A small network was shown many inputs. Here are its activations along a few directions, one row for each input.
Each table varies a few parts of the input and shows all the possible inputs, shuffled.
Descriptions start from the smaller parts, as in this example, which fits no table here: line(4) and (point or ring(9) or (values(2) and ring(8))).
Shared parts are said once, and a part with two or three values counts as separate values.
(in the rows, 128 means zero)

Other details of the inputs vary at random and push rows far along two fixed directions, the same in every table; ignore that.
These rows show it; all are for the same input, with only those details redrawn:
[ 66 120 157  91 102 138  78  82 116  85 113 177  95  97]
[122 156  84 106 110 173 142 105 106 182 166 141 110  92]
[ 65 119 158  91 103 137  77  82 117  82 112 177  96  98]
[127 124 118 144 180  66  96 117 151  46 114 182 156 158]
[182 160  45 158 186 103 161 139 140 146 167 145 169 152]
[182 160  45 158 186 103 160 139 140 145 167 146 169 152]

Rows:
R1: [181 143  56 161 180  74 159 137 146 183 139 128 164 162]
R2: [208 126  89 160 161 111 184 182 120 150 127 106 197 156]
R3: [124 140 124 116 123 213 175 127  98 159 139  89 133  86]
R4: [127 124 118 144 180  66  96 117 151  46 114 182 156 158]
R5: [166 127 162 128  93 195 149 158 106 190 147  97 107 103]
R6: [ 62 124 160  92 111 141  82  79 115  89 107 174  86 106]
R7: [121 141  98  97 101 145 140 113 104 217 144 133 102 111]
R8: [ 86 102 239 114  94 165  82 140 128 100  98 117 104 116]
R9: [164 125 158 138  93 196 150 147 112 195 141  88 109  93]
R10: [169 152  17 171  99  75 211 160 151  84 158  37 139 183]
R11: [142 140 125 127 102 154 121 116 133 220 165 122  83  99]
R12: [ 37 134 166  93 120 146  78  84 127  95 110 158  97 113]
R13: [131 106 128 135 163  35  92 128 150  78  99 176 158 168]
R14: [108 138 100  94 113 143 142 108 117 219 150 116 108 101]
R15: [103 157  89 103 130 175 148  96 117 190 165 121 106  90]
R16: [ 65 118 205 103 102 125  53 109 148 128 123 150  77 121]
R17: [214 128 123 178 182 122 170 187 152 157 154  85 174 154]
R18: [149 140 123 114  91 154 118 130 126 217 179 133  90  98]
R19: [143 140 118 117 101 214 171 136  86 155 141 107 136  86]
R20: [ 89 108 199 102  93 120  57 104 136 121 120 166  67 114]
R21: [119 136 137 110 102 190 166 149  96 197 123  83 139 113]
R22: [176  92 191 165 154  85 100 173 152  52 102 140 163 161]
R23: [135  91 167 145 176  75 125 151 142  57  73 123 181 163]
R24: [114 153 128 119 120 220 170 137  97 164 137  90 137 103]
R25: [146  91 163 158 165  77 124 146 137  57  61 131 177 163]
R26: [118  98 100 148  75   7 142 150 162  17  90  67 127 199]
R27: [ 98 152 103  99 111 149 138 118 116 224 148 117 113 119]
R28: [ 80 105 192 114 104 181 110 100 103  63  75 132 115  91]
R29: [149  94 165 148 164  78 124 156 129  55  68 139 175 172]
R30: [141 100 129 168  75  17 122 164 183  18 118  65 106 197]
R31: [138 144 121 117 109 218 174 132  84 160 135 104 126  94]
R32: [ 60 121 158 104 114 139  81  69 123  89 100 166  89  98]
R33: [192 144  89 167 191  82 141 156 172 184 179 119 147 160]
Q: Describe the family of inputs behind these rows.
A: values(3) and (point or (values(2) and line(5)))
Q: The inputs of R10 and R30 match in every part but the values(3) part. If R19 is changed in the same way as R10 into R30, which row does it become?
A: R22
Q: Which other rows agree with R14 in the values(3) part? List them by row number.
A: R1, R2, R7, R13, R21, R23, R25, R26, R27, R29
Q: Which other rows does R6 become when the line(5) part takes its other values? List them by row number.
A: R4, R12, R15, R32

Rows:
R34: [ 74  94 177  98  63 113  98 110 122  82  85 120  92 115]
R35: [130 136 111 115  79 165 164 136 106 192 144  79 101 111]
R36: [133 136 115 118  91 189 169 135  97 185 131  85 122  99]
R37: [127 146 116 117  89 180 156 137 112 184 163  89 111 101]
R38: [200 156  59 176 190 115 182 158 153 160 166 106 169 162]
R39: [ 72 100 199 103  87 139 100 115 123  84  81 117 100 116]
R40: [224 145  87 180 172 109 171 187 148 172 168 105 174 167]
R41: [116 153 107 104 118 177 148 114 111 211 152 123 115 102]
R42: [ 78 109 183 108  89 152  94 111 113  67  93 138 110 110]
R43: [136 132 115 109  93 189 175 135  91 181 133  89 125  97]
R44: [136 144 102 112 107 192 161 114  96 178 154 116 117  88]
R45: [ 60 110 181  94 114 125  76  94 125 105 102 158 105 109]
R46: [129 134 121 115  89 174 162 138 110 194 145  75 113 103]
R47: [ 61 113 171  94 103 116  77  92 121 104 102 160  93 117]
R48: [149 115 118 159 150  46 118 149 161  43 111 134 159 182]
R49: [145 115 116 160 161  44 113 130 165  50 112 148 149 169]
R50: [152 136 131 123 102 179 138 129 117 208 163 117 100  94]
R51: [140 124 127 158 195  60 101 136 164  61 118 156 162 169]
R52: [131 116 112 146 174  36 105 127 160  72 106 165 160 175]
R53: [122 146 100  99 120 184 155 113  92 200 146 133 127  92]
R54: [147 117 130 163 160  56 116 151 158  47 113 131 155 186]
R55: [150 113 135 157 174  81 127 152 143  34 101 143 177 171]
R56: [124 156 103 108 115 184 145 115 115 196 161 120 106  98]
R57: [144 120 122 149 197  76 112 132 145  49 106 171 172 161]
R58: [195 162  42 167 186  96 169 155 147 168 174 121 160 166]
R59: [127 146 109 119 103 178 150 119 116 190 165 102 104  93]
R60: [162 115 150 161 193  60  88 146 165  79 116 171 157 168]
R61: [ 84 102 202  98 112 126  63 104 125 123 101 171 101 110]
R62: [224 133  94 178 172 102 178 188 146 182 150  91 174 167]
R63: [129 148  99 119  93 168 152 117 113 189 165 106  92 101]
R64: [202 158  65 174 176 116 188 175 148 152 163  94 177 171]
R65: [ 64 113 175  97 116 139  83  91 112  96  88 168 114 106]
R66: [ 74 109 179 110 101 150  89  94 117  74  95 151 101  99]
R67: [ 70 116 172 100 110 148  79  92 115  81  97 166 103 100]
R68: [ 69 113 158  92  87 116  76  89 128  87 108 162  85 106]
Q: Describe the family of inputs behind these rows.
A: line(5) and (point or line(6))
Q: The inputs of R65 and R66 match in every part but the line(5) part. If R47 is changed in the same way as R65 into R66, which row does it become?
A: R63
Q: A walk changes only the line(5) part. It starts at R61 and steps to R60. List the rest of the walk in order.
A: R50, R40, R62

Rows:
R69: [100 101 161 127 119  95 106 121 132  64  78 132 129 143]
R70: [100 101 180 118 144 104  91 124 126  62  76 165 147 139]
R71: [132 146  81 141 183  93 126 118 149 107 140 157 149 152]
R72: [148 159  78 133 102 183 191 139 115 219 166  71 122 114]
R73: [169 154  67 132  77 174 188 149 113 202 184  72 110 113]
R74: [ 47 113 203  71  61 196  82  86 100 153 116 133  66  64]
R75: [178 140  73 173 164  65 170 168 156 107 145  91 170 186]
R76: [ 81 118 160  86  71 146 100  98 112 173 121 138  83  98]
R77: [171 162  76 138  98 187 186 146 113 210 175  76 116 105]
R78: [ 94  97 154 119 103  80 102 125 131  51  88 123 122 144]
R79: [ 45 118 199  67  61 212  92  94  90 146 111 136  77  67]
R80: [ 91  89 195 111 126 116  90 113 118  54  70 151 127 125]
R81: [129 140 104 138 159 102 108 109 142  87 137 169 131 136]
R82: [ 87 147  96  87  94 173 133  85  98 185 145 147  97  82]
R83: [169 124 127 155 171 104 124 146 151 113 137 139 153 143]
R84: [150 132 114 147 167  76 120 144 159 133 136 135 138 163]
R85: [101  96 183 121 141  88  82 117 138  70  81 162 138 132]
R86: [175 155  93 136 116 200 188 144 103 214 175  92 127  97]
R87: [167 129 119 155 156  82 115 144 155 124 144 142 133 159]
R88: [154 123 133 153 176 108 140 146 141  95 118 123 164 156]
R89: [201 143  93 179 200 103 153 172 145 118 146 133 186 168]
Q: Describe the family of inputs behind these rows.
A: values(3) and (point or line(6))
Q: The inputs of R78 and R73 match in every part but the values(3) part. If R85 is changed in the same way as R78 into R73, which row does it become?
A: R83
Q: Which other rows does R82 become when the values(3) part takes its other values? List them by row number.
A: R71, R81
Q: Which other rows does R79 become when the line(6) part takes its other values? List them by row number.
A: R72, R74, R75, R84, R88
